Each row below holds a small network's activations on one input, seen along a few directions.
Each table varies a few parts of the input and shows all the possible inputs, shuffled.
A made-up example of a description, with smaller parts first: one of 6 places along a line, together with either a single point or one of 11 places around a ring or (one of 3 separate values, together with one of 8 places around a ring).
Shared parts are said once, and a part with two or three values counts as separate values.

Other details of the inputs vary at random and push rows far along two fixed directions, the same in every table; ignore that.

A family of inputs:
R1: [ 53  18   3 -10 -30  27  42  -9 -78 -24  47  35  14 -21  75  75]
R2: [-27  11   3  33  12 -19  30 -69  -8  12  -9  17   4 -15 -71   7]
R3: [-28  -6  -9   5  15 -25  -3  -2  35  10 -22   8  11   3 -33 -25]
R4: [-11  12  32  31 -16  16  35 -67 -34  21   5  -8 -18 -29 -52  23]
R5: [ 14 -14 -30 -37  18   0 -42  65  25 -19   9  -8  12  41  64 -34]
R6: [-56 -19  11   8  32 -27 -59  10  78  31 -37 -52 -34  32 -76 -81]
R7: [ 17   3 -21   5 -11   5  41 -27 -49 -10   8  40  26 -28  24  43]
R8: [ -3 -12 -11  -9   8  16 -22  12  -7   1 -12 -24 -12  12  18  -1]
R9: [  1   0 -22   5   6   3  21 -35 -33  -6  -2  15  12 -14  -7  25]
R10: [-14 -10  -5 -14  -3  -1  -3  -2  -6  10 -15 -11  15 -19   1  13]
R11: [  8   6  -7   5   7 -12  -6  21  22  -6  -5  18  13  12  14 -19]
R12: [-26  17  14  56  10 -13  36 -91 -21  20   0  14  -5 -10 -72   1]
R13: [-15   5  27   2   4 -24 -11  -6  31  16  12 -11 -10   8 -34 -28]
R14: [-56 -13  36 -19  21 -20 -60  13  79  39 -13 -75  -9  20 -64 -79]
R15: [  6 -23 -36 -50  11  15 -45  77  19 -20 -24 -21  -6  22  49  -1]
R16: [ 35  19  -5  21 -17   8  48 -46 -66 -10  23  42  32 -32  33  47]
R17: [ 54  14  -3   4 -29  36  42  -9 -79 -30  37  27   4 -16  77  74]
R18: [ 40 -11 -32 -38  -9  13 -16  93  14 -39  -7  31 -24  21  59  19]
R19: [ 43  -4  -6 -39 -21  27 -20  92  12 -25   2   6  -3   6  77   8]
R20: [-34 -22  -4 -22  14 -28 -47  52  78  16 -35 -22 -11  16 -32 -53]
R21: [-15  17  40  45  -7 -16  29 -72 -10  20  16  -3 -14 -16 -63   2]
R22: [ 12  -1 -16   1  12   0 -16  42  24 -21   5   7  -6  39  31 -24]
R23: [-26  11  30  18 -13   3  33 -72 -21  24  -5 -11  -7 -42 -78  26]
R24: [ -4  -3  -9  12  14  -1  -6 -18  -7  -2   8 -15  10  14   6 -17]
R25: [ -7  -2  14  -8 -21   6  16  -2  -2  11  -7   0   2 -29 -19  18]
R26: [ 41  -7  -6 -32 -18  36 -19  87   7 -32  14  -6 -20  23  77   6]
R27: [ -3  14   9  13   8 -18  12 -21   5   0  20  17   8  12 -11 -11]
R28: [ -3   3  13   2  -4  -1  -2 -21 -16  13  -3 -16  20 -20   4   9]
R29: [ 15   4   9  -2  -8 -10  -8  30  22  -1  -2  11  -4   0   9  -9]
R30: [ -8  -6 -19  14  16   5  -4 -24 -13   4  -6  -6  -1  11  -6 -12]
Description of these inputs: one of 5 places around a ring, together with one of 6 places around a ring.
Changing only the place on the ring of 5 turns R5 into R27. The same change can be made to R24. Which row results?
Answer: R22
Which other rows does R13 become when the place on the ring of 6 takes its other values? List them by row number.
Answer: R6, R18, R20, R21, R29
Start at R28 and move only the place on the ring of 6, one step at a time. The first step leads to R10. Which rows follow, in order?
Answer: R15, R8, R17, R1

A family of inputs:
R31: [-25 -17  17 -20   1   1 -41  27  40  23 -25 -54  -6  -2 -14 -34]
R32: [ -9  -1   9   5  -2  -8  -4   2  20  10  -7   0  -7  -3 -22 -15]
R33: [  1  11  19  23  -9  -6  20 -31 -10   8  12   9  -5 -11 -27   4]
R34: [-30 -12  -7 -14  20 -17 -34  17  41  13 -20 -23  13  14 -18 -42]
R35: [-21  -1  12   6  14 -21 -26   3  37  12  -7 -21   2  13 -25 -38]
R36: [ -6  11  33   9 -25  12  30 -56 -41  20   5 -12   3 -47 -32  41]
R37: [-24  15  49  28 -14   5  30 -95 -38  36  15 -30   0 -42 -63  24]
R38: [  2  -6 -19 -10  16   1 -23  23  15  -8  -3  -8   0  24  20 -21]
R39: [ 34  -5 -26  -7  -8  13   0  47 -11 -23  -6  29  -7   9  59  18]
R40: [-27  -7   6 -10  15 -24 -28  10  43  13 -18 -21   4   9 -31 -33]
R41: [ 25   8  -6  10 -17  17  31   2 -25 -15   5  33  -2 -11  23  31]
R42: [-27   3   5  19  10 -14  17 -67 -13  17   1  -8  10 -16 -53   0]
R43: [  4  -5  -5 -18  -2   0  -4  22   8  -8   7   6 -11   8   5   1]
R44: [  8  -8  -8 -18   3  -8 -26  53  36  -8 -10   1   1  17  27 -21]
R45: [ -9   9   7  15  -3  -9  34 -59 -32   9  18  12  18 -21 -25  21]
R46: [ 13   0  13 -18 -24  23  15  -4 -35  -2  15  -9  -4 -24  17  42]
R47: [  8  -5  -8 -22  10  -6 -29  47  29 -12   3  -5  -4  29  30 -20]
R48: [-22 -11  -9  -2  16 -12 -17  -5  15   7 -13 -15  -8  12 -23 -16]
R49: [-41   2  20  31  14 -15  -4 -46  25  26 -13 -28  -3   1 -70 -37]
R50: [ -2  14  11  36  -2  -2  35 -71 -43   9  12  15  -3 -15 -29  28]
R51: [ 25  13  -6  22 -14  10  43 -35 -46  -9   9  37  14 -26  17  38]
R52: [  0 -14 -23 -28  10   7 -24  54  28 -17  -7  -7 -11  27  22 -15]
R53: [ -4  11   7  19  -7   4  34 -40 -23   2   1  17   1 -20 -29  24]
R54: [ 30   0 -13 -22 -13  13   4  49  -4 -23   6  29  -8   3  41  20]
R55: [ 40   6 -25  -7 -13  18  26  15 -41 -28   9  42  10  -9  52  43]
R56: [-31  -9  -2  -7  26 -16 -37   6  41  15  -8 -31   7  26 -18 -52]
R57: [  3 -10 -16  -1  12  -1 -28  37  19  -8 -13  -7 -10  25  21 -23]
R58: [ 42  -6  -2 -28 -24  34 -11  65 -16 -23   9  -5  -9   1  76  24]
R59: [-17   0   4  12   6 -14   0 -21  11  16  -8  -4  17  -6 -19 -19]
R60: [  3 -16 -28 -21  13   0 -34  58  25 -12 -22  -3  -9  24  27 -15]
R61: [  3  -3  -8  -1   6  -3 -13  20  12  -4   2  -1  12  14  22 -21]
R62: [-35  -4  17   2  19 -18 -27 -10  43  22  -8 -32 -13  17 -53 -48]
R63: [ -2  13   7  34   0  -4  27 -58 -28   7   7   9  12 -17 -23   8]
R64: [ 38   8 -10 -14 -17   8  28  15 -34 -27  27  39   3  -6  48  48]
R65: [ 52  12 -16  -3 -20  33  35  22 -47 -37  27  46  -7   3  66  52]
Changing only one part turns R44 into R47. The same change can be made to R31. Which row results?
Answer: R37
Describe the family of inputs behind these rows.
Answer: one of 5 places around a ring, together with either a single point or one of 6 places around a ring
Which other rows does R62 become when the place on the ring of 6 takes its other values? List them by row number.
Answer: R38, R47, R50, R56, R65

A family of inputs:
R66: [-15   9  42  10 -20  11  15 -38 -20  27   9 -22   3 -33 -35  23]
R67: [ 19  -7 -38 -15  -3  22  22   6 -46 -19  -4  22  33 -16  60  46]
R68: [-25   5  -8  13  17 -18  19 -66 -20  17 -16  -4  37 -29 -36  11]
R69: [-16  15  35  41   4 -19  10 -43  20  17   1  -2  -3   2 -51 -34]
R70: [-14   9  -8  36  14 -26  26 -69 -21   2  10  28  19  -4 -32   9]
R71: [-10 -29 -17 -49  -4   8 -33  71  32   3 -34  -9  -5  -3  17  -5]
R72: [-56 -21  -4  -5  24 -15 -40 -26  29  29 -27 -52  27  -1 -40 -41]
R73: [ 30   7   3 -15  -9  17   4  35  -4 -27  20  14 -10  19  39   7]
R74: [-21   8   8  11  -3 -10  36 -53 -14  15  -8  29  -7 -29 -66  21]
R75: [ -8 -15 -28 -25  26  -5 -42  48  30 -11  -4 -20   1  40  19 -48]
R76: [ 23 -14 -17 -23   3  30 -30  38  -6 -11   8 -26 -10  27  60  -5]
R77: [ -9   7  14  11   0 -13  14 -56 -31  18  10 -13  23 -28 -25   6]
R78: [ 15  17 -17  42   1  -7  38 -50 -38 -11  10  52  22  -9   5  19]
R79: [ 28   3  -4 -28 -30   9  11  40  -8 -13  -4  18  -1 -21  31  37]
R80: [ -4  -3  16  -2  -9  13   2 -28 -17  18  17 -27  15 -12   6   3]
R81: [ 11  -5   0 -13  -1  22 -24  28 -10  -7   5 -29 -20  18  45   0]
R82: [-35 -10 -34  18  45 -29 -25  -2  47   8 -39  -3  20  28 -28 -59]
R83: [ -2   4  11   0  -6   4  11   2  12  -4   7   5 -18  -7 -26   2]
R84: [-23 -11   3 -25   3 -17 -17  11  30  20 -32  -7  -1 -21 -38  -8]
R85: [  0   7  28 -10  -9   0 -15  11  13  14   1 -21  -1 -11 -13   0]
R86: [  1  17   9  44   0 -20  50 -82 -50   4  30  32  12 -16 -31  23]
R87: [  4  10 -21  13   6   1  24 -41 -36 -14  13  30  19  -4   2  21]
R88: [-44 -14  23   6  10  -2 -29 -18  37  28 -27 -59 -28  -8 -71 -33]
R89: [ 47  17  -9   8 -36   5  59   8 -40 -31  22  71 -10 -15  32  68]
R90: [-41 -15   4  -1   9  -5 -12 -28  12  28 -39 -25 -18 -18 -67  -6]
R91: [ -5  -2  26  -2 -25  15  18 -12 -11  12   3 -12  -4 -39 -18  26]
R92: [  1   0   1   2 -20  15  17 -13 -22   2 -14  -5 -18 -21 -15  33]
R93: [ 21   2  -5 -10   5  -5 -16  51  17 -22  21  12 -15  39  54 -12]
R94: [  6   6  17  -2  -4   0   1 -29 -12  14  19 -17  15 -11   4   0]
R95: [ 35   4  17 -17 -32  32  21  20 -38 -16  21   5   5 -17  55  43]
R96: [ 20  -2 -10  -5   8  -4 -10  25  12 -13  25  12  -3  36  39 -16]
R97: [ 16 -14 -28 -25   1 -10  -6  65  26 -20 -14  44 -19  17  22   6]
R98: [ -2  17  45  13 -16  -4  23 -52 -20  17  14 -13   9 -31 -30  15]
R99: [  1 -18 -49 -14  23  16 -16  19 -13 -16 -27  -9  10  16  38   6]
R100: [ 28  -1   3 -15 -14  34 -12  41 -17 -14   4 -11 -23   7  39  26]
R101: [  3   1  -3 -19  10   4 -27  42  22 -12  12 -14 -13  35  33 -27]
R102: [ -8  -7  18  -4   2  14 -22   2   7   5  -8 -43 -18  10  -7 -15]
R103: [-20  -3  28  -7  -4 -11 -13  -2  33  20 -11 -30  -6 -23 -44 -14]
R104: [ -7  15  15  20   4  -1  22 -64 -20  13  28  -2   5  -1 -29  -4]
R105: [ 28   4 -47   7  12  -4  33   5 -32 -34   7  59  21  11  49  36]
R106: [-11  21  28  43   4 -17  15 -47   1  16  13   5  -3   2 -27 -23]
R107: [ -6  23  32  22  -9   3  26 -47 -17  12  20   5  -8 -14 -48  16]
R108: [-35  -1  24  29  12 -26 -14 -12  62  24 -20 -17 -17   1 -75 -55]
R109: [-13  -7   9 -14 -24   6   7   6   2  13 -15 -14   2 -27 -15  18]
R110: [ 35  11 -12  11 -25   3  31  29  -5 -21  -2  53 -10  -4  24  23]
R111: [  4 -15 -27 -16   8 -11 -24  71  50  -9 -34  30 -16  21   9 -31]
R112: [  6  10  22  -9  -7  -1  -6  -1  -7   7  15 -18   4  -8  20   3]
R113: [-17 -17  -4 -15   6   2 -23   7  -2  12  -4 -36  17  -1   9 -19]
R114: [-16   4  19  16  12 -15 -31  24  56  14 -13 -14 -14  24 -34 -52]
R115: [ 16  13  -7   9 -10   0  31 -50 -54  -7  13  27  33 -34  15  47]
R116: [ -5 -16 -57 -29  36  -1 -30  53  28 -24 -23   4  14  39  36 -27]
R117: [ 40  18   9   9 -19   7  27  19 -21 -22  31  44 -13   5  29  39]
R118: [ 34   6   1   3 -19   3  27  28  -4 -26  21  43 -21  -2  22  31]
R119: [-30   2  36   7  -5   0  -3 -38  -6  30   7 -43   6 -17 -22  -7]
R120: [ -1 -26 -45 -27  22  14 -52  48  13 -18 -24 -26   2  31  46 -19]
R121: [ -1 -22 -26 -20  17  13 -42  35   1  -6 -12 -38  -6  25  30 -24]
R122: [-26  -9   2  12  31 -23 -47  10  66  21  -9 -30  -1  41 -24 -86]
R123: [ -5  -1  15   2  10 -17 -17  21  39  -5   6  -7 -13  31  -8 -32]
R124: [ 22   3 -18 -22 -17  11  11  46   2 -24   0  28 -14   5  23  21]
R125: [ 39  11 -19  22  -5   3  27   3 -37 -23  21  47  10   5  45  12]
Describe the family of inputs behind these rows.
Answer: one of 6 places along a line, together with one of 10 places along a line
Changing only the place on the line of 6 turns R124 into R89. The same change can be made to R101. Which row results?
Answer: R93
Which other rows does R111 become when the place on the line of 6 takes its other values? List them by row number.
Answer: R71, R74, R84, R90, R97
Which other rows does R118 become when the place on the line of 6 takes its other values? List them by row number.
Answer: R83, R88, R91, R103, R108

A family of inputs:
R126: [ 18  32  19  51 -23  -5  74 -82 -61  -5  32  55  11 -34 -15  55]
R127: [-30  -7  10  -2   9  -2 -28  -8  21  22 -23 -41  -2  -7 -34 -17]
R128: [ -4  -9   5 -25   5   5 -30  26  16   0  -1 -29   3  13  14 -12]
R129: [ 35  -5 -39 -22  -3  19  -2  55 -12 -32  -5  26   5  20  73  12]
R130: [-28  -8 -12   8  25 -16 -24 -13  27  15 -26 -22   6   8 -32 -30]
R131: [-17  16  16  40   2 -15  36 -65 -18  12   7  18  -3 -12 -58   9]
R132: [ 42   7 -23   5 -17  14  39  -7 -59 -22  23  51   8  -8  58  55]
R133: [-29  -5  -5   0  27 -21 -22 -16  23  13  -9 -23   5  15 -25 -37]
R134: [-23  -9 -12 -14  17 -25 -25  30  50   5 -21   0   7  14 -21 -36]
R135: [-26  -3  14  -1   0   4  -9 -17   6  19 -17 -33   2  -9 -30 -12]
R136: [-11 -15 -21 -10  20   1 -26  25  29  -2 -12 -11   6  22  11 -35]
R137: [  3  -4   5 -23 -12  -1  -4  29  16   1  -6   4   0 -11   1   4]
R138: [  1  -2  -7   1  14 -13 -28  38  35  -3  -6   4   0  26  11 -40]
R139: [ 51  -6 -42 -30  -4  22 -12  97   6 -51   6  46 -18  38  86  12]
R140: [ -7 -10 -16 -15  23  -9 -33  23  27  -5  -6 -14   9  30  12 -31]
R141: [-18   5  26  18  -8  10  24 -57 -25  21   7 -14   8 -31 -36  13]
R142: [-21 -20 -19  -8  24 -17 -37  19  34   3 -25 -22   1  19  -9 -40]
R143: [ 54  19   4   3 -40  33  54  -4 -62 -27  31  54 -19 -25  40  74]
R144: [ -4  18  38  33 -17  -2  46 -71 -29  19  14   5  -7 -35 -51  30]
R145: [-18   1  27   7   2 -13 -20  -6  31  25  -7 -27  -7  -1 -35 -36]
R146: [-22   6  27  21 -10  -4  21 -68 -29  29   6 -14   3 -30 -44  21]
R147: [-11  15  28  24 -15   5  37 -75 -42  19  20 -11  12 -36 -41  27]
R148: [ -7 -16  -1 -17   2   3 -28  27  11   1 -14 -27  -6   1   6 -10]
R149: [ 42   0 -26 -12  -2  11   4  64   0 -37   9  39  -7  26  65  15]
R150: [ 38  -2  -6 -24 -20  16  -8  67   9 -27  10  13 -11  11  65  13]
R151: [-27  -6  -9   5  22 -15 -19 -14  25  12  -7 -25  11  15 -29 -41]
R152: [-25  -4  19   1   3  -8 -15  -2  31  18 -10 -28 -19   3 -46 -25]
R153: [ 43  13   0 -13 -25  26  33   4 -60 -23  30  27   1 -20  62  62]
Describe the family of inputs behind these rows.
Answer: one of 2 separate values, together with either a single point or one of 5 places along a line or one of 8 places around a ring
Changing only the choice among 2 separate values turns R149 into R144. The same change can be made to R133. Which row results?
Answer: R153
Which other rows does R144 become when the place on the line of 5 takes its other values? List them by row number.
Answer: R143, R145, R150, R152
Which other rows does R140 become when the choice among 2 separate values takes its other values? List them by row number.
Answer: R128

A family of inputs:
R154: [-39   1  50   6  -5 -20 -18 -13  56  36 -16 -39 -28 -10 -93 -40]
R155: [ 40  -5 -36 -34   6  -2 -11  72   4 -37  20  37  12  35  86  -2]
R156: [-15  -8 -39  -9  25  -3 -18  18  23 -12 -14   0  -5  22   0 -24]
R157: [ 13  19  35  19 -23  15  35 -54 -47   4  23  -7   6 -28  -5  41]
R158: [ 13   7  25 -11 -21   6  21 -23 -31   8  29  -2  10 -21  10  33]
R159: [ 40  -9 -46 -12   6  19 -19  69  -4 -40   4  31 -14  45  86  -2]
R160: [-52  -8  32   1   6 -14 -24 -32  37  46 -26 -59  13 -18 -63 -45]
R161: [ 33  -4  -4  -9 -21  34   4  29 -37 -17  14  -2 -20   0  56  33]
R162: [-27  -8  -2  -2  21 -30 -40  57  91   3 -24  -2 -26  40 -33 -66]
R163: [ 10  16  -7  36  -8  -6  46 -50 -41   1  13  42  29 -29  -2  24]
R164: [ 30 -16 -27 -48 -11  41 -18  78 -10 -32  -1  -4 -14  12  67  25]
R165: [ -6  15  -5  38   0 -18  53 -84 -48   5   0  38  20 -38 -36  43]
R166: [-40 -11   0  11  47 -30 -52   3  64  18 -22 -41   7  43 -44 -80]
R167: [ -1  11  22  13 -23   8  42 -71 -57  17   0   7  11 -54 -30  60]
Changing only one part turns R167 into R165. The same change can be made to R158. Which row results?
Answer: R155
Describe the family of inputs behind these rows.
Answer: one of 2 separate values, together with either a single point or one of 6 places around a ring
